Here are a small network's activations along a few directions, averaged over the inputs that share one value of a field.
Values that are neighbours, or in one group, have similar rows; names and order tell nothing.
In the rows, 500 means zero.
Strong random noise was added to every row along 11 fixed directions; ignore it. To show where, here is one row again and again, with new noise each time:
[373 335 554 473 485 387 498 526 480 504 486 599 454 459 554 416 477 482
 493 462 444 502 433]
[567 550 464 464 485 573 478 539 552 522 577 435 541 437 505 414 457 566
 383 543 472 475 454]
[623 611 472 714 577 403 560 469 652 674 399 589 513 567 497 635 660 383
 628 365 519 440 465]
[599 498 538 528 486 507 499 470 482 543 627 591 552 540 585 391 532 470
 461 488 517 479 539]
[535 689 454 383 345 713 431 620 483 417 651 439 585 540 449 418 355 585
 398 629 535 432 448]
[474 442 448 633 502 510 601 466 633 510 203 605 618 664 384 668 569 433
 646 476 488 501 576]
[520 424 586 561 492 384 493 382 476 475 451 587 409 622 605 621 563 447
 593 499 585 566 508]
[396 375 606 471 636 383 536 490 582 422 415 500 426 496 458 557 535 436
 637 505 376 481 559]
[470 478 354 437 473 484 488 429 421 429 378 381 573 487 381 563 437 536
 501 554 510 487 539]
[450 593 512 464 407 527 466 514 438 455 497 578 487 642 439 527 470 462
 584 511 568 465 496]
[549 466 418 598 358 367 455 332 444 568 301 622 430 537 453 402 540 547
 466 469 620 417 462]
[561 441 540 388 526 482 522 437 550 345 592 451 557 389 480 289 439 525
 453 637 411 293 673]
[566 430 365 388 624 592 551 571 578 423 628 181 726 275 550 562 383 571
 345 623 344 537 517]


Field U:
u10: [635 425 462 505 442 433 596 263 497 430 469 534 544 462 540 383 459 526
 474 568 650 303 780]
u3: [445 890 440 507 288 681 462 633 511 621 503 617 476 756 389 606 457 450
 568 395 756 454 374]
u5: [489 326 628 545 507 529 497 430 630 400 285 470 333 487 573 568 554 666
 450 616 452 699 462]
u6: [568 447 544 603 463 491 449 534 451 545 593 551 518 506 501 342 495 526
 465 481 439 444 522]
u2: [470 485 353 505 437 493 513 472 403 571 459 468 597 518 544 633 456 486
 449 455 592 618 402]
u1: [558 765 433 404 320 562 435 509 483 365 505 468 484 486 341 330 396 593
 481 658 567 220 509]
u9: [452 617 585 389 467 578 416 536 401 475 594 428 339 480 349 375 423 577
 510 522 511 453 532]
u7: [676 591 487 604 476 566 392 393 298 504 511 511 511 666 458 558 604 536
 541 554 539 645 554]
u12: [454 303 435 608 620 441 444 541 288 604 487 446 491 431 546 569 628 485
 439 374 418 734 425]
u11: [388 366 582 469 544 439 357 478 268 328 441 480 347 455 331 335 537 566
 557 560 375 499 563]
u4: [552 637 688 480 570 390 362 499 525 389 579 429 155 342 451 372 568 556
 543 571 443 362 448]
u8: [362 527 443 377 492 490 613 468 425 512 554 621 644 566 510 476 446 321
 575 392 598 410 665]
U is arranged as a line.
- Going along U from u9 by way of its neighbour u10, in what order are u6, u2, u7, u11 met? => u6, u2, u7, u11
- How many steps from neighbour to neighbour lead from u5 to u3, at the fewest? => 5

Field B:
b13: [ 89 620 425 146 411 609 601 508 171 467 487 628 535 663 366 599 428 356
 665 300 711 668 644]
b7: [412 464 422 560 332 506 416 732 610 397 417 521 616 452 420 502 373 587
 502 674 317 387 243]
b5: [192 425 597 322 711 558 778 686 468 463 698 608 795 512 504 627 480 186
 773 289 346 487 800]
b1: [544 582 431 595 408 538 540 487 535 499 412 603 597 555 495 530 582 444
 490 485 584 425 509]
b4: [500 559 255 382 473 342 669 259 638 601 240 404 524 322 497 591 435 517
 409 457 694 422 496]
b10: [440 624 638 582 437 449 309 693 597 353 394 519 276 609 385 568 528 546
 682 641 340 354 236]
b6: [622 599 286 669 544 316 495 321 397 598 323 370 486 310 346 467 588 554
 507 421 509 369 544]
b8: [453 501 568 310 600 498 440 387 466 375 409 322 333 547 335 578 429 603
 531 600 463 631 586]
b9: [370 348 397 570 414 382 409 721 348 471 587 447 659 435 455 504 341 514
 556 506 301 438 267]
b15: [693 677 354 449 621 762 593 464 564 389 580 351 856 585 467 635 508 414
 502 592 481 483 781]
b12: [608 170 429 535 538 355 511 490 579 396 550 262 574 133 652 439 383 599
 316 658 388 330 465]
b2: [674 561 246 593 467 577 496 434 458 751 457 293 514 389 550 612 515 617
 277 415 673 692 402]
b14: [624 299 432 534 361 536 352 445 144 346 667 434 611 450 705 479 448 595
 340 658 534 685 460]
b11: [506 709 684 407 452 672 663 440 935 505 417 601 335 636 568 482 480 495
 451 540 759 365 610]
b3: [486 611 587 445 441 472 516 479 516 544 654 629 427 613 603 468 454 388
 539 420 668 435 515]
B is arranged as a ring.
- Going along B from b11 by way of its neighbour b12, in what order are b5, b4, b6, b15, b14 met? => b5, b6, b14, b15, b4
- How many steps from neighbour to neighbour lead from b10 to b2, at the fewest? => 7
- Name the neighbours of b9, in listed order. => b8, b3
